These are the activations of a small neural network, seen along a few directions. Each row is one input.
In each table, some parts of the input vary, and every possible input appears once, in random order.
Descriptions start from the smaller parts, as in this example, which fits no table here: ring(8) and (point or ring(9) or (values(3) and line(6))).
Shared parts are said once, and a part with two or three values counts as separate values.

Other details of the inputs vary at random and push rows far along three fixed directions, the same in every table; ignore that.

Table:
row 1: [ 10 -36 -14 -35 -28 -10 -25 -16  -2 -15 -29 -47]
row 2: [  4 -17 -41  -6 -37  32 -29  40  22  28   3 -55]
row 3: [ 12   1  19  12   6  -5  -6  -6   7  -5 -52  32]
row 4: [-11  31 -13  24   4  25   9  40   9  21  46  -3]
row 5: [  3 -15 -29  11 -18  11 -19  19  15  26 -13 -15]
row 6: [ 13  11  16  27  18  -7  -1 -11  23  12 -42  58]
row 7: [  4 -15 -10  -7  -6  -1   3   5 -17  -3   6 -13]
row 8: [ -8  26  21 -10  14  -4  21   2 -16 -19  37  12]
row 9: [ -7  -6  -5  -8  -7   0   4  -6   1   2   7 -10]
row 10: [ 13   0  -9  38 -10  17 -29  12  50  42 -62  27]
row 11: [ -1  11 -16  22 -12  25 -17  22  43  33  -4  -8]
row 12: [-4 28  3 20 11 21 14 37  1 11 22 14]
row 13: [ 32 -39   3  -3 -13 -16 -30 -37  10  -2 -91  21]
row 14: [-10  -7 -16 -16 -20  12  -3   5   8   7  26 -37]
row 15: [-5 29 -1 25 10 20 13 33  4 17 25 15]
row 16: [-10  -5  25 -13  19 -16   9 -10 -32 -21  25  -8]
row 17: [  5   1  18  17   9   1   3  -7   2   6 -47  47]
row 18: [ -1 -20 -14 -20 -15  -3 -19 -11   9 -11 -21 -37]
row 19: [-11  47   8  25  16  20   7  30  33  11  36   7]
row 20: [ -6  -7   1 -38  -9  -5   3  -8 -19 -24  34 -33]
row 21: [ -2   6   8 -14  14 -21  17 -27  -9 -17  34   1]
row 22: [  8   4  23  25  29 -20  26 -14 -30 -11 -20  59]
row 23: [  3  -9   6 -30   2 -24   5 -34 -19 -31  18  -9]
row 24: [-11  11  11 -15  17 -17  17 -16 -14 -32  24  -8]
row 25: [-12   1  25 -11  19 -15   8  -7 -31 -19  27  -6]
row 26: [-10  29  -9  12   0  28   9  48   5  14  45 -13]
row 27: [  5  -2  15  16   5   3   2  -8   2   5 -49  42]
row 28: [ -3 -27  -4 -31   1 -30   9 -46 -26 -18  12 -15]
row 29: [  1   6  31   7  17 -14  19 -17 -21 -17 -24  48]
row 30: [  0 -11 -16   1  -2  -9   2  -1 -13   3  11  -6]
row 31: [  9 -48 -29 -23 -21 -17 -16 -26 -23  -3 -18 -31]
row 32: [ -5   7  11 -12  16 -22  14 -26 -10 -26  29  -3]
row 33: [  4 -19 -21 -13 -39  24 -33  19  21  18 -24 -45]
row 34: [-11  34   5  21  12  14  12  21  18  20  29  18]
Description of these inputs: values(2) and (point or line(5) or ring(11)).
Changing only the values(2) part turns row 2 into row 7. The same change can be made to row 12. Which row results?
> row 26
Change only the values(2) part in row 28. List by row number the other rows that result.
> row 34
Change only the values(2) part in row 8. List by row number the other rows that result.
> row 20

Table:
row 35: [  3   8 -13  35  -3  24 -10  30  24  35 -17   9]
row 36: [ -5   1  13   1  14 -14   4 -19  -2  -8   3   9]
row 37: [  6 -14 -12   1   0  -6 -10  -1  -6   0  -2 -12]
row 38: [  5   9 -11  14 -11  24  -8  29  20  17 -13   4]
row 39: [  0 -14   0  -9  -8   1  -9   5 -11  -5  -8 -16]
row 40: [  8  -5  -9   2  -4  -6  -2 -11   8   3 -14   6]
row 41: [  2  -4 -12 -10  -9  -7  -6 -15  13   0  -1  -9]
row 42: [  6  -1  15   4  14  -9   6  -2 -21 -16 -10  19]
row 43: [ -1  14  -6  35   0  26 -15  35  28  33 -14   9]
row 44: [  7 -15 -18   0  -6  -6  -2  -2  -6   5  -2 -10]
row 45: [  4  -1  -3 -14 -11   1  -4  -6   7  -9  -8  -8]
row 46: [ -3  -9  18  -8   7 -12   2 -10 -19 -14 -13   7]
row 47: [-17  31 -11 -10  -2  12   6  13  20   0  69 -37]
row 48: [  1 -15  -4 -13 -18   5   1  -3  -9   8  -3  -6]
row 49: [ -3  -5   2  -3   1  -8  14 -17 -12   7  13  14]
row 50: [  1  -1  -3   1   7 -13  16 -12 -14  -5  13  11]
row 51: [  3 -10  17 -14   4 -14  -3 -22  -7 -16 -19   3]
row 52: [ -3  -6   9 -11  -4   2 -11   1   2  -4  -7 -14]
row 53: [  1 -13  -3  -4  -8   3  -2   6 -13   0  -7 -10]
row 54: [  5 -11 -10  -6 -10   1  -3   7 -11  -4  -5 -11]
row 55: [-21  32   7  -9  17  -1  18   1   2 -10  73 -18]
row 56: [  6  -6 -10 -14 -11   3  -3  -2   1  -9  -6 -10]
row 57: [-11  35  36  38  43  -6  27   3  -6   1   3  66]
row 58: [  6   0   9  -5  -4  -1  -6  -8  11  -7 -26   5]
What do these inputs look like to the network?
> values(2) and (point or ring(11))
Changing only the values(2) part turns row 39 into row 43. The same change can be made to row 48. Which row results?
> row 49
Change only the values(2) part in row 41. List by row number the other rows that result.
> row 45
Change only the values(2) part in row 38. List by row number the other rows that result.
> row 50
